Look-ups in named tables: a row name and a column name give one cell, copied from the table.

Table velu
         fatad  kasudu  luzazo  muf  tozuna  vad  komu  gelisap
pid        -10       8     -34  -16     -13  -26    -7      -39
fakebi     -19     -15     -18  -26       7   11   -25      -57
vizasub      5     -39      56  -68     -16   18     8      -30
kitigam    -36     -25     -14  -14     -26  -25   -11      -34
figefa     -27      -8     -24  -43       9   21   -33      -53
novot      -41     -26     -13  -41     -13   18   -30      -20
pep        -11     -14     -46  -23      -2  -40   -14      -14
fuvug      -18      -7      17  -51     -20   24   -18      -30

vizasub, komu: 8
pep, komu: -14
novot, tozuna: -13
pid, fatad: -10
kitigam, komu: -11
vizasub, vad: 18
fakebi, fatad: -19
pid, gelisap: -39
kitigam, kasudu: -25
figefa, fatad: -27
pid, luzazo: -34
Row with the largest muf: kitigam

Table reb
|  | kaz | gena | fos | fisonu | tuvopuz | dolo |
|---|---|---|---|---|---|---|
| pareku | 178 | 46 | 181 | 190 | 55 | 125 |
| gudovi | 176 | 43 | 184 | 196 | 42 | 117 |
| nokobek | 162 | 60 | 161 | 179 | 59 | 98 |

fisonu of pareku: 190
fisonu of nokobek: 179
fos of nokobek: 161
kaz of gudovi: 176
gena of pareku: 46
kaz of nokobek: 162
kaz of pareku: 178

Table kupagak
         kabiduf     vot  nubasur   tades  rineda
zuv       -0.574  -0.385    0.655   0.179  -0.028
rup       -0.399  -0.236    0.575  -0.553  -0.534
gulosu     0.414  -0.356    0.194   0.038   0.549
vobudod    0.039   0.516   -0.193   0.478  -0.337
repan      0.767   0.617    0.617   0.130   0.654
desapo    -0.002   0.163    0.281  -0.531  -0.562
senakur    0.081  -0.208    0.510  -0.043   0.147
legevak    0.704   0.048   -0.328   0.693   0.080
visop      0.002  -0.071    0.368   0.414  -0.094
megen     -0.116  -0.514   -0.412   0.745   0.557

legevak, kabiduf -> 0.704
senakur, nubasur -> 0.510
visop, rineda -> -0.094
repan, kabiduf -> 0.767
megen, nubasur -> -0.412
vobudod, vot -> 0.516
rup, rineda -> -0.534
repan, nubasur -> 0.617
megen, rineda -> 0.557
Which row has the largest vot? repan

Table zov
	vupi	luki	vasa	vap	madaf	mul	digig	kifek	tufe
zus	-0.10	-0.08	0.00	0.31	-0.11	-0.60	0.10	0.32	-0.66
zode	-0.57	-0.09	-0.12	-0.37	-0.44	-0.72	0.71	0.03	-0.34
lames	-0.04	-0.34	-0.10	-0.60	-0.02	0.55	-0.55	0.15	-0.16
nisis	0.14	-0.15	-0.47	-0.43	0.14	-0.04	-0.19	-0.35	-0.81
menumu	-0.03	-0.13	0.40	-0.28	-0.34	-0.06	0.16	-0.13	-0.97
delet	-0.41	-0.03	0.17	-0.24	-0.53	0.11	-0.59	0.06	0.32
zudale	-0.58	-0.01	0.38	-0.78	-0.63	-0.12	0.21	-0.35	0.05

madaf of zudale = -0.63
kifek of zode = 0.03
vupi of delet = -0.41
luki of menumu = -0.13
kifek of nisis = -0.35
vasa of nisis = -0.47
tufe of nisis = -0.81
luki of delet = -0.03
vasa of delet = 0.17
digig of zus = 0.10

ger =
	lozek	tebuk	bap	pab	gepanov	kek	banudu
zodota	136	153	188	162	126	152	230
gosi	116	133	150	90	141	136	165
pobom	83	156	119	35	163	152	216
kig	119	62	122	183	123	197	133
fodi	181	194	149	199	143	144	244

What is the bap of pobom in ger?
119
What is the tebuk of kig in ger?
62
What is the kek of kig in ger?
197
What is the banudu of fodi in ger?
244
What is the kek of pobom in ger?
152
What is the banudu of pobom in ger?
216
What is the kek of fodi in ger?
144
What is the lozek of pobom in ger?
83
What is the kek of zodota in ger?
152
What is the gepanov of kig in ger?
123
What is the lozek of fodi in ger?
181
What is the gepanov of gosi in ger?
141
What is the gepanov of fodi in ger?
143
What is the gepanov of pobom in ger?
163
What is the banudu of kig in ger?
133
What is the tebuk of fodi in ger?
194
What is the pab of fodi in ger?
199
What is the pab of kig in ger?
183
What is the pab of gosi in ger?
90
What is the tebuk of gosi in ger?
133

